m = 121  132  116  110  142  112  149  103  141  132  133  137
m[0]	121
m[6]	149
m[4]	142
m[1]	132

arr =
[[130 144 118 116 127 117 143 141 136 142 106 136 128 123 138]
 [130 132 125 147 150 126 143 117 133 143 122 123 121 131 122]
 [122 143 115 114 137 134 134 141 127 138 109 136 133 125 139]
 [131 132 124 148 150 129 142 118 134 157 115 123 119 128 123]
 [132 132 119 149 149 125 144 117 134 154 114 124 120 129 120]
 [130 131 126 148 150 125 141 119 133 145 112 122 119 129 120]]
Rows and columns are counted from 0.
row 0 col 0: 130
row 1 col 13: 131
row 5 col 7: 119
row 1 col 10: 122
row 1 col 6: 143
row 2 col 3: 114
row 2 col 4: 137
row 0 col 10: 106
row 3 col 7: 118
row 0 col 8: 136
row 2 col 8: 127
row 0 col 7: 141
row 5 col 1: 131
row 0 col 11: 136
row 4 col 11: 124
row 0 col 6: 143
row 3 col 8: 134
row 1 col 5: 126
row 1 col 9: 143
row 4 col 2: 119
row 5 col 10: 112
row 3 col 4: 150
row 0 col 5: 117
row 4 col 0: 132
row 5 col 14: 120

X =
[[118 128 138 118]
 [115 129 138 115]
 [110 141 126 112]
 [119 129 138 119]
 [108 132 124 108]
 [105 133 125 106]]
X[0][0] -> 118
X[5][3] -> 106
X[1] -> [115, 129, 138, 115]
X[:, 1] -> [128, 129, 141, 129, 132, 133]
X[2][3] -> 112
X[0][1] -> 128
X[2][2] -> 126
X[5][0] -> 105
X[5] -> [105, 133, 125, 106]
X[4][2] -> 124
X[3][0] -> 119

A =
[[130 131 128 129 128 127 130 128 129 128 128]
 [130 133 130 130 128 126 130 127 129 128 131]
 [128 118 122 124 129 132 126 131 125 128 118]
 [131 132 127 129 129 127 131 129 129 128 128]
 [130 151 142 137 126 118 135 122 134 129 150]
 [127 110 116 121 130 137 122 133 123 127 110]
 [130 135 131 130 128 125 131 127 130 128 133]
 [128 130 129 129 128 127 128 127 128 128 130]
 [131 127 124 127 129 128 130 131 127 129 123]
 [125 109 119 121 129 136 121 132 123 127 113]
 [127 125 126 127 128 129 127 129 127 128 125]]
Indices start at 0.
(0, 0)	130
(8, 7)	131
(4, 5)	118
(7, 9)	128
(10, 9)	128
(8, 10)	123
(1, 0)	130
(9, 7)	132
(4, 4)	126
(1, 5)	126
(8, 0)	131
(6, 6)	131
(0, 4)	128
(0, 6)	130
(10, 2)	126
(7, 0)	128
(8, 5)	128
(0, 8)	129
(2, 10)	118
(5, 8)	123
(10, 7)	129
(0, 2)	128
(6, 8)	130
(7, 8)	128
(5, 10)	110
(6, 9)	128
(0, 10)	128
(1, 2)	130
(10, 3)	127
(3, 6)	131
(10, 8)	127
(6, 5)	125
(3, 1)	132
(4, 7)	122
(9, 5)	136

a = [132 140 116 134 134 113 131 126 154 130 135]
a[0]	132
a[9]	130
a[5]	113
a[1]	140

data =
132  125  124  129  122  124  139  136  135  107  135  125  147  114  135
126  128  123  134  124  119  113  139  115  129  122  134  131  124  116
120  123  140  127  129  116  123  126  135  116  127  129  148  124  105
123  144  113  129  135  130  125  120  124  124  123  137  127  134  129
122  127  135  139  122  122  124  123  131  124  131  131  134  116  107
132  135  130  117  130  128  114  131  142  124  130  148  135  135  130
137  145  115  128  120  123  116  124  135  115  128  142  126  139  129
133  126  120  140  124  135  123  116  127  133  137  135  120  135  116
127  138  116  144  130  132  135  145  111  117  121  116  128  130  137
126  123  116  113  139  133  139  126  126  132  128  127  131  134  137
122  123  126  125  138  140  133  104  134  147  134  132  114  141  111
data[0][-15] -> 132
data[5][-11] -> 130
data[-6][-10] -> 128
data[0][-4] -> 125
data[3][1] -> 144
data[-9][-12] -> 127
data[7][9] -> 133
data[8][-2] -> 130
data[5][-13] -> 130
data[9][9] -> 132
data[:, 8] -> [135, 115, 135, 124, 131, 142, 135, 127, 111, 126, 134]
data[8] -> [127, 138, 116, 144, 130, 132, 135, 145, 111, 117, 121, 116, 128, 130, 137]
data[7][-8] -> 116
data[:, 7] -> [136, 139, 126, 120, 123, 131, 124, 116, 145, 126, 104]
data[:, -1] -> [135, 116, 105, 129, 107, 130, 129, 116, 137, 137, 111]
data[:, 13] -> [114, 124, 124, 134, 116, 135, 139, 135, 130, 134, 141]
data[6] -> [137, 145, 115, 128, 120, 123, 116, 124, 135, 115, 128, 142, 126, 139, 129]
data[-11][-11] -> 122
data[:, -13] -> [124, 123, 140, 113, 135, 130, 115, 120, 116, 116, 126]
data[3] -> [123, 144, 113, 129, 135, 130, 125, 120, 124, 124, 123, 137, 127, 134, 129]
data[3][-5] -> 123
data[-8][-10] -> 130
data[6][4] -> 120
data[0][-7] -> 135
data[0][1] -> 125
data[4][-11] -> 122
data[:, 12] -> [147, 131, 148, 127, 134, 135, 126, 120, 128, 131, 114]
data[9][8] -> 126
data[4][-15] -> 122
data[4][14] -> 107

M =
[[133 132 108 110 115 113 131 121 116 148 140 131 138 131 126]
 [129 129 130 128 129 129 129 129 128 127 129 127 128 128 130]
 [134 136 102 105 114 110 134 121 115 151 142 131 141 132 125]]
Indices start at 0.
row 0 col 0 = 133
row 0 col 8 = 116
row 0 col 1 = 132
row 0 col 7 = 121
row 0 col 14 = 126
row 0 col 13 = 131
row 2 col 1 = 136
row 0 col 6 = 131
row 2 col 14 = 125
row 2 col 6 = 134
row 1 col 0 = 129
row 1 col 11 = 127
row 1 col 9 = 127
row 1 col 1 = 129

B = [137 108 116 146 144 133 148 122 117 150 157 136 118]
B[0] -> 137
B[1] -> 108
B[6] -> 148
B[12] -> 118
B[9] -> 150

grid = [118 134 124 145 130 150 127 120 135 114]
grid[-10] -> 118
grid[4] -> 130
grid[-7] -> 145

x =
[[142 138 113 153 135 137 114]
 [140 133 116 147 129 131 120]
 [136 116 127 130 112 110 141]
 [126 144 123 136 147 150 109]
 [137 136 117 146 134 136 117]
 [137 127 122 139 124 124 128]
 [125 141 125 132 143 146 113]
 [121 123 135 116 125 124 135]
 [141 113 124 135 107 104 144]
 [141 130 117 147 126 127 123]
 [116 143 131 122 149 152 112]
 [137 141 115 149 140 143 111]
 [122 123 135 116 124 123 135]
 [126 137 126 131 139 140 118]
 [142 126 118 145 122 122 128]
 [111 134 139 110 141 141 123]]
Rows and columns are counted from 0.
row 0 col 0: 142
row 15 col 4: 141
row 6 col 3: 132
row 13 col 3: 131
row 3 col 6: 109
row 6 col 6: 113
row 10 col 1: 143
row 11 col 5: 143
row 9 col 3: 147
row 6 col 0: 125
row 9 col 1: 130
row 3 col 0: 126
row 5 col 5: 124
row 15 col 3: 110
row 11 col 3: 149
row 7 col 3: 116
row 2 col 2: 127
row 8 col 5: 104
row 4 col 1: 136
row 12 col 0: 122
row 14 col 0: 142
row 5 col 0: 137
row 4 col 5: 136
row 5 col 2: 122
row 12 col 2: 135
row 5 col 3: 139
row 5 col 4: 124
row 15 col 0: 111
row 13 col 0: 126
row 11 col 1: 141
row 2 col 3: 130
row 2 col 4: 112
row 3 col 3: 136
row 1 col 2: 116
row 12 col 1: 123
row 10 col 6: 112

W = [144 124 123 114 127 103]
W[0]	144
W[-4]	123
